A small network was shown many inputs. Here are its activations along a few directions, one row for each input.
Each table varies a few parts of the input and shows all the possible inputs, shuffled.
A made-up example of a description, with smaller parts first: ring(8) and (point or line(11) or (values(3) and line(4))).
Shared parts are said once, and a part with two or three values counts as separate values.

Other details of the inputs shift rows strongly along two fixed directions, in all tables alike. That doesn't count.

Table:
r1: [ -6   7  32   1  13  16  -7  15  -2  53 -22  25   0]
r2: [-26   6  16  -3  -4 -19   4  -3  20  12  -8   9  -5]
r3: [ 64  -6 -15   0   2  67  -4   1 -10 -14  13 -20  11]
r4: [ 20   4 -28   7 -14  -3   6  -6  -4 -30  26 -23   3]
r5: [ -3   8 -10   4  -6 -12  -1  -1   4  -2   6  -3   3]
r6: [  2   5 -12  10  -3  -2   3  -4   2  -5  12  -1   7]
r7: [ -4   7 -19   6 -16 -17   7  -5   1 -17  17 -11  -4]
r8: [-12   1 -20   8  -3 -19  11  -3 -16 -32  16 -10  -3]
r9: [-28  15  10   3  -8 -36   1 -14  16   6 -17   3  -7]
r10: [ 18  -1 -22   3 -14   3  10 -14   9 -38  25 -26   4]
r11: [-28  13   6   9  -5 -27   6  -2   8  12  -1  15  -4]
r12: [  7  -1  -4  -3  -3   7   2  -5  13 -10   8  -9   6]
r13: [-14  -9  18 -13   8 -17 -10   2   5   6 -10  18  -5]
r14: [  6  -6   1   6   5  -2  -7   2  -4 -16  -3  -2  -6]
r15: [-23   0  10 -11  -6 -21   6   3  20   9  -9   5  -1]
r16: [ 18  -7 -23  -9 -11   7  11  -7   9 -30  22 -26   3]
r17: [  8  -5 -28  14  -5  -8   6 -10 -14 -44  19 -21  -8]
r18: [ -5 -10  37  -7  26  25 -17  21 -16  46 -33  28   3]
r19: [-27  14  10   3  -3 -25  -5  -8  18  10 -16   7  -5]
r20: [-31   1  21   7  11 -21  -2   6  -6  15 -22  20  -8]
r21: [ 29  -2  13  -1   8  52  -7   5  -6  24 -10   3   3]
r22: [-15   0  14  -9   7  -6  -4   8   4  40 -18  19  12]
r23: [-22  -5  30   2  21 -11  -7   4 -13  38 -35  22  -2]
r24: [ 24 -11 -21   7  -5   8   0  -6 -10 -43  16 -23  -9]
r25: [ 38  -4   4  -1  10  52  -3  11 -16  27  -1  -2   8]
r26: [  4  -3 -30   7  -3  -9  11  -7 -18 -42  24 -22  -2]
r27: [ 88 -31   9 -20  25  99 -14  27 -35  14  -8  -7  16]
r28: [ 20  -9   1 -17   2  20   4   4   5   3  -3 -10  13]
r29: [ -8  -5  19 -14   6   7  -1  14  -6  48 -19  19   9]
r30: [-21  12   8   0  -4 -21  -4   4   6  17  -6  12   0]
r31: [ -5   1 -13   3 -15  -9  12 -13  13 -26  18 -14  -3]
r32: [ 22   7 -26  13 -13  14   5 -15   4 -37  23 -25  -8]
r33: [-20  -5  27  -7  26   0  -7  13 -18  40 -28  24   7]
r34: [-19   1  13 -13  -5 -12  -1   4  17  13 -10   6   5]
r35: [-26  13   8   3  -8 -24   0  -5  19   5 -11   8 -11]
r36: [ -5  -2  -7  -8  -8  -9   3  -4  15 -11   5  -9   6]
r37: [ -2   6  25 -10   6  17 -13   8   8  34 -23  16   3]
r38: [ 47 -10   8 -19  11  64  -8  29 -15  33  -3   6  16]
r39: [ 60 -26  -8  -7  12  65  -7  15 -25 -17   7 -13   4]
r40: [-27  18  11  13  -5 -17   0 -10  17   6 -10  11 -14]
r41: [-29   8   4  -2  -5 -28   1   2   9  13  -3  14   3]
r42: [ 25   6 -28  17 -11   8   6  -9  -6 -30  27 -21   1]
r43: [-26   7   4  -3  -7 -28   5   5   8  15  -6  12   0]
r44: [-28   7   0   1  -7 -40   7  -7   8  11  -6   5   2]
r45: [-10  -3 -16  -4 -17 -19  12  -9  15 -26  15 -16  -2]
r46: [ 15  -5 -26   5   2   3  10  -3 -22 -39  22 -18   4]
r47: [ 18 -14 -23  -4  -4 -13   3 -11  -1 -45  19 -17  -2]
r48: [ -4 -12  -9  -5  -2 -27   1 -11   3 -24   6  -9  -9]
r49: [ 19 -20  38 -14  33  54 -14  29 -30  60 -41  24   8]
r50: [ -8 -17  28 -21  17  -3 -10   7  -2  34 -26  24  -4]
r51: [-26  13   9   8  -4 -19   0  -3   7  14  -1  16   2]
r52: [-31   8   8   2   8 -24  -1   5 -11   1  -5  12  -2]
r53: [-25  18  14  10  -1 -13  -6  -9  16   9 -11  12  -9]
r54: [-28  -6  13  -7   8 -40  -6  -5  11   2 -14  15  -8]
r55: [ -3   8 -16   5 -17  -9   5 -13  10 -25  11 -13  -8]
r56: [ -2  13  -5  13  -3  -1  -3 -11  13 -10   1  -4  -4]
r57: [-29   8  15  -2  -3 -20   0  -6  21   9  -5   9  -3]
r58: [-11   9 -19  15 -15 -20  13 -12   1 -20  20  -7  -4]
r59: [ 66 -13 -21  -4   4  67   2   9 -21  -7  23 -17  21]
r60: [  1  -7  -8  11   7  -1  -4   1 -11 -17   3  -2  -1]
r61: [ 21   0 -31  11 -12  10  11  -9  -5 -31  31 -21   2]
r62: [-22   0  17   7   3 -24  -5   1   2  -1 -15  12 -16]
r63: [-28   4  21   6   4 -29  -8   0   5   1 -16  15 -14]
r64: [  0   5  32  -3  15  28 -14  17  -4  55 -22  24   6]
r65: [-29   5  -4   0 -10 -37   7  -7   6  10  -2   3  -1]
r66: [ 16   4 -25   3 -15   3   4 -13   6 -33  18 -25  -5]
r67: [-34   6  10   1   9 -30   4   7  -9   6 -10  14  -6]
r68: [ 27   7 -30  15  -9  15   3  -5  -3 -33  31 -20   2]
r69: [ 12  -1 -24   3 -14   1  11 -15  10 -38  27 -27  -2]
r70: [-25  -7  13  -8   4 -36  -3  -2  11   0 -11  17 -11]
r71: [ 63 -16  23 -17  23 100 -13  32 -29  62 -16  10  20]
r72: [ 17   3 -28   5 -14  -2   6  -6  -4 -25  26 -24  -1]
Description of these inputs: ring(6) and (line(4) or ring(8)).
- Changing only the ring(6) part turns r7 into r72. The same change can be made to r45. Which row results? => r16
- Which other rows does r68 become when the ring(8) part takes its other values? List them by row number. => r5, r6, r12, r19, r22, r36, r56
- Which other rows does r70 become when the ring(6) part takes its other values? List them by row number. => r13, r47, r48, r50, r54
- Which other rows does r33 become when the line(4) part takes its other values? List them by row number. => r14, r54, r60
- Which other rows agree with r30 in the ring(6) part? List them by row number. => r13, r18, r34, r37, r41, r51, r52, r53, r57, r63, r64
- A walk changes only the line(4) part. It starts at r70 and steps to r62. List the rest of the walk in order. => r20, r67
